Each row below is a small network's average activation on inputs in which a field has the value named, seen along a few directions.
Values that are neighbours, or in one group, have similar rows; names and order tell nothing.
In the rows, zero is written as 500.
Random noise pushes rows far along 22 fixed directions. That doesn't count. These rows show it; they differ only by the noise:
[263 392 476 554 458 439 516 677 459 417 393 549 348 505 461 428 459 448
 542 412 507 557 490 615 521 488 395 521 547 444 489 651 597]
[412 368 399 226 489 348 631 419 408 409 511 478 412 345 397 395 413 918
 377 550 712 850 565 519 514 418 365 401 489 547 286 680 398]
[519 425 419 647 681 521 484 677 339 318 375 476 625 351 494 424 456 585
 542 587 563 513 441 481 520 447 532 437 479 478 308 624 521]
[410 396 545 297 566 467 358 374 560 365 431 396 549 573 517 445 649 429
 285 554 280 435 323 316 479 426 531 585 556 603 265 539 514]
[810 404 673 498 409 446 361 368 506 468 528 540 652 547 589 676 272 616
 394 327 734 241 357 307 507 540 385 306 438 288 521 205 488]
[487 563 601 539 349 412 548 687 560 605 272 442 440 490 673 424 734 477
 426 592 435 203 572 640 720 628 449 622 643 597 390 499 786]
[380 721 495 399 478 494 747 553 368 815 502 575 376 214 486 659 514 356
 393 259 499 620 424 390 463 617 371 316 370 398 495 430 280]
[358 376 766 452 327 661 312 649 355 480 489 542 452 566 547 423 563 470
 452 675 506 519 642 591 903 578 608 582 332 529 797 624 487]
[565 599 620 483 484 333 595 552 783 421 397 591 438 567 496 517 556 707
 513 598 468 621 454 491 620 464 629 581 551 638 432 343 415]
[360 341 634 311 563 599 554 591 631 654 515 477 402 534 556 352 628 580
 327 563 408 548 522 273 511 461 478 592 451 290 337 600 479]
[207 355 419 432 640 354 621 504 401 490 476 654 421 498 550 246 444 573
 535 672 538 702 481 361 489 525 441 372 596 429 420 550 541]
[563 487 603 302 493 581 587 375 543 581 365 338 344 540 526 452 505 532
 361 271 619 565 510 428 285 497 305 503 697 440 539 612 642]
[592 620 729 647 536 400 532 574 451 517 214 586 685 302 583 529 492 542
 498 500 684 727 540 366 334 665 434 504 398 636 534 632 552]
[414 273 653 633 606 430 421 504 443 313 514 595 570 654 500 439 270 447
 572 494 525 414 435 350 536 491 419 428 428 384 475 484 620]
[339 428 769 462 506 302 574 479 627 317 418 592 603 578 499 520 498 460
 505 530 437 411 504 352 543 623 381 458 490 528 505 393 658]
[686 596 570 492 647 612 652 466 687 500 552 363 481 445 428 492 354 768
 467 404 586 528 513 341 365 366 396 381 510 209 374 479 401]
[339 329 558 639 483 580 290 396 655 483 489 490 476 414 513 365 541 475
 609 458 357 584 398 237 478 503 495 540 598 532 477 472 628]
[454 621 281 384 404 461 454 636 542 615 389 439 418 447 497 479 554 483
 348 327 466 311 399 694 329 470 424 397 514 397 577 478 218]
[366 354 470 609 439 566 592 637 848 467 529 377 436 673 369 460 665 425
 718 416 440 568 593 552 268 456 426 737 414 272 350 691 688]
[667 446 442 449 555 572 491 685 327 668 540 439 578 518 476 597 529 394
 608 437 623 385 486 585 371 424 409 536 336 476 636 506 303]
[651 400 402 487 513 752 505 549 446 584 568 277 421 560 388 443 600 393
 833 461 612 541 528 526 562 486 478 434 517 381 598 431 557]
[369 493 738 655 481 455 578 444 581 518 393 633 689 513 642 505 528 395
 422 394 420 280 593 475 334 760 495 539 433 648 708 547 665]
[628 566 607 565 272 413 200 632 574 596 475 558 537 605 442 665 343 166
 416 500 563 434 574 336 427 503 284 596 212  80 326 473 587]
[430 558 531 640 588 551 526 675 526 541 283 527 339 497 556 469 457 417
 443 294 459 532 338 487 375 440 543 553 539 505 563 546 403]


Values of Madil:
v3: [154 230 677 426 690 493 556 594 354 330 541 641 518 500 377 502 434 387
 627 572 413 756 592 341 490 451 481 626 392 708 744 569 451]
v12: [420 271 322 347 456 645 321 649 307 577 524 291 279 434 459 453 580 519
 525 551 534 525 466 491 634 271 488 648 425 625 600 434 319]
v11: [559 438 614 201 719 588 513 686 503 606 485 406 406 543 363 497 520 308
 460 602 427 605 591 230 477 315 354 639 485 395 390 486 473]
v7: [593 549 574 568 487 508 194 631 602 400 313 403 575 694 589 409 518 432
 355 637 455 381 478 501 353 387 462 651 563 233 411 681 592]
v14: [439 568 547 798 336 415 530 455 779 409 486 392 662 573 524 497 532 522
 668 651 487 330 636 438 501 621 563 535 224 537 564 228 562]
v4: [573 446 434 560 188 354 410 374 468 689 550 289 489 434 602 560 582 532
 447 517 610 305 577 558 531 467 206 740 475 612 186 565 848]
v2: [262 395 509 614 532 619 464 514 480 354 500 401 508 293 575 495 511 611
 466 563 506 499 486 283 462 349 456 609 585 468 522 483 611]
v10: [497 475 685 439 334 419 231 594 546 672 434 618 228 656 620 577 671 384
 581 660 480 797 362 403 645 324 560 907 655 723 712 413 492]
v5: [429 368 415 526 687 505 525 491 480 244 492 472 444 632 429 512 305 474
 555 525 567 494 408 309 419 290 492 497 507 457 549 238 487]
v13: [595 646 413 359 587 613 425 315 466 384 658 379 570 518 435 563 428 497
 327 548 409 416 543 540 397 394 547 462 539 451 522 574 379]
v9: [535 356 418 394 631 650 350 409 452 223 268 401 644 416 494 428 529 458
 295 459 499 501 427 252 447 609 698 312 576 483 399 355 599]
v1: [602 542 435 660 506 450 481 348 301 353 388 441 658 490 669 644 481 553
 439 486 656 374 199 425 459 463 659 455 331 760 592 231 315]
v15: [306 535 485 485 470 471 536 309 608 287 610 372 643 468 446 522 597 543
 633 544 487 524 519 478 325 522 427 428 483 514 693 467 490]
v6: [539 717 470 431 432 326 606 404 427 620 609 518 324 508 537 641 489 535
 442 544 475 509 413 576 692 397 517 523 519 696 477 296 358]
v8: [202 363 530 479 417 405 649 450 325 534 648 570 499 435 542 573 715 373
 661 578 437 595 329 407 803 629 509 443 377 572 366 432 563]
Each value of Madil is a pair of two hidden parts, and every pair occurs once (5 first parts, 3 second parts).
Q: v11 and v13 share the first part; v11 and v8 share the second. Which value has the first part of v8 and the second part of v13?
A: v12
Q: v1 and v7 share the first part; v1 and v4 share the second. Which value has the first part of v4 and the second part of v7?
A: v2

Values of Nulop:
f1: [550 861 789 539 424 462 471 500 642 461 480 408 433 540 504 498 615 602
 694 915 544 817 484 322 710 346 439 584 494 368 596 459 404]
f4: [348 600 535 458 371 609 402 511 524 463 582 505 540 220 556 783 705 549
 407 362 474 559 231 432 464 403 484 513 633 374 660 482 333]
f3: [534 716 617 284 643 489 800 465 763 464 485 590 633 577 596 638 709 502
 456 760 538 598 680 293 143 466 496 707 749 351 671 366 632]
f10: [181 467 365 514 366 321 236 468 554 743 353 411 417 654 623 122 511 362
 421 516 353 277 349 448 297 537 316 368 372 378 563 466 279]
f5: [638 703 669 523 565 410 469 359 436 551 656 509 581 479 536 689 381 532
 454 689 516 559 484 278 466 321 409 606 356 540 481 406 359]
f15: [509 465 776 355 453 234 602 526 285 510 450 694 656 693 685 659 516 405
 411 688 698 532 487 480 588 618 412 578 417 526 516 553 600]
f14: [369 312 517 479 615 541 542 670 477 508 409 408 376 689 610 365 498 395
 404 571 537 330 475 322 440 401 458 616 427 308 410 480 576]
f9: [262 601 642 626 564 479 422 447 481 325 470 712 693 394 426 598 512 127
 782 397 439 708 408 354 307 741 410 245 597 369 884 492 607]
f13: [452 330 280 234 475 629 564 483 407 538 551 368 342 402 591 426 642 727
 375 674 650 507 426 347 599 294 495 546 658 419 381 336 494]
f11: [154 494 445 967 563 663 396 479 445 323 278 343 472 502 605  80 418 476
 553 690 417 520 625 498 402 465 576 629 507 604 556 819 766]
f8: [682 656 367 498 500 344 665 655 424 531 370 564 616 340 500 633 584 513
 377 606 495 446 530 566 698 641 754 450 251 729 183 318 336]
f6: [375 546 469 415 372 437 493 606 411 385 531 563 569 478 564 704 587 420
 333 579 536 433 392 526 498 495 495 505 363 240 439 567 419]
f2: [381 535 374 446 520 251 613 516 394 588 568 574 453 474 462 463 551 542
 725 541 472 523 369 672 584 476 360 395 552 711 520 453 348]
f12: [494 483 635 294 631 386 481 601 559 553 467 609 614 394 506 533 537 604
 396 724 416 465 711 355 355 392 402 711 581 748 698 390 405]
f7: [435 561 490 480 374 661 739 794 573 588 583 420 480 226 338 668 595 527
 529 304 537 448 673 667 603 593 430 433 265 279 515 524 394]
Each value of Nulop is a pair of two hidden parts, and every pair occurs once (5 first parts, 3 second parts).
Q: f11 and f15 share the first part; f11 and f2 share the second. Which value has the first part of f2 and the second part of f15?
A: f14
Q: f10 and f12 share the first part; f10 and f1 share the second. Which value has the first part of f1 and the second part of f12?
A: f5

Values of Sume:
l6: [601 370 469 307 568 467 569 511 588 393 578 536 558 433 310 584 439 574
 696 657 694 713 727 274 364 443 390 532 456 459 575 276 523]
l7: [238 501 461 662 404 492 560 304 327 590 665 600 294 450 525 486 127 414
 399 546 561 548 662 312 593 431 412 542 321 513 524 362 585]
l5: [613 744 413 654 550 400 478 701 512 482 561 594 512 272 275 702 352 375
 520 364 223 268 556 716 697 470 500 459 408 690 329 427 373]
l10: [479 497 395 631 546 714 558 567 472 340 600 371 505 204 284 767 544 431
 603  15 375 537 235 569 534 502 577 301 419 417 379 523 341]
l3: [475 516 608 556 451 311 535 660 670 561 350 560 380 707 472 392 438 412
 563 452 469 384 566 596 510 542 386 538 468 473 467 479 584]
l9: [634 329 470 691 650 709 251 466 402 490 505 281 537 452 466 267 275 632
 453 480 448 404 550 446 491 301 479 575 448 601 349 721 511]
l8: [502 325 549 493 538 471 463 657 326 721 386 550 534 474 603 373 714 339
 661 681 498 603 563 406 666 653 513 599 525 691 411 509 718]
l2: [249 328 398 537 467 536 518 593 379 544 532 590 262 496 494 468 453 448
 588 297 543 713 375 583 495 490 503 466 529 414 602 609 435]
l1: [648 438 595 396 535 282 530 521 579 557 512 627 555 471 516 601 643 652
 742 600 623 779 312 366 449 406 356 572 708 536 357 481 513]
l4: [372 637 524 341 471 336 329 535 624 562 434 579 473 497 365 358 605 310
 455 489  96 473 485 623 768 690 502 309 609 617 388 496 453]
Each value of Sume is a pair of two hidden parts, and every pair occurs once (2 first parts, 5 second parts).
Q: l7 and l5 share the first part; l7 and l9 share the second. Which value has the first part of l9 and the second part of l5?
A: l6
Q: l8 and l1 share the first part; l8 and l4 share the second. Which value has the first part of l4 and the second part of l1?
A: l3

Values of Daniv:
s9: [543 535 551 548 739 709 583 428 626 413 521 317 586 549 597 484 624 665
 404 476 346 365 290 386 379 337 669 549 562 472 473 504 346]
s3: [536 561 497 489 512 402 550 568 101 483 403 405 345 407 568 414 267 579
 358 586 637 284 587 620 756 415 248 389 596 515 373 578 647]
s4: [267 209 447 594 412 687 485 487 612 406 732 334 258 783 476 353 512 604
 726 518 519 451 394 535 719 332 596 536 366 340 669 367 431]
s7: [304 412 654 591 618 523 529 531 365 407 689 518 573 465 641 554 417 609
 451 642 491 372 404 344 560 320 408 564 441 345 502 576 462]
s5: [542 289 455 193 593 511 286 557 573 566 477 454 657 526 433 408 659 403
 434 453 338 361 500 475 233 500 365 531 618 483 484 660 448]
s8: [327 472 493 382 529 334 637 402 324 598 641 438 482 771 553 334 454 397
 577 606 486 273 467 615 579 501 264 336 493 404 527 514 501]
s6: [433 753 472 508 614 490 663 238 587 517 657 522 432 785 567 324 557 512
 579 848 386 634 454 468 579 465 759 464 480 529 590 426 347]
s11: [370 526 496 765 549 354 350 716 451 530 185 718 615 439 662 395 414 392
 473 562 588 569 524 437 169 595 516 564 439 556 725 551 474]
s10: [679 622 321 439 594 584 592 238 497 341 424 355 548 512 487 572 509 547
 434 378 644 687 375 448 204 493 674 397 592 542 517 447 437]
s1: [551 447 345 365 467 510 494 568 545 505 626 514 543 457 389 622 644 487
 667 480 497 533 415 550 539 450 493 444 573 409 452 358 409]
s2: [297 376 712 530 626 517 454 560 635 365 503 501 666 489 469 537 562 314
 614 568 325 348 451 169 399 455 371 566 491 444 581 361 574]
The values of Daniv form a ring.
Q: List every value one step from s4, in the order listed.
A: s7, s6
Q: List every value one step from s2, in the order listed.
A: s5, s8
Q: List every value one step from s11, in the order listed.
A: s9, s10
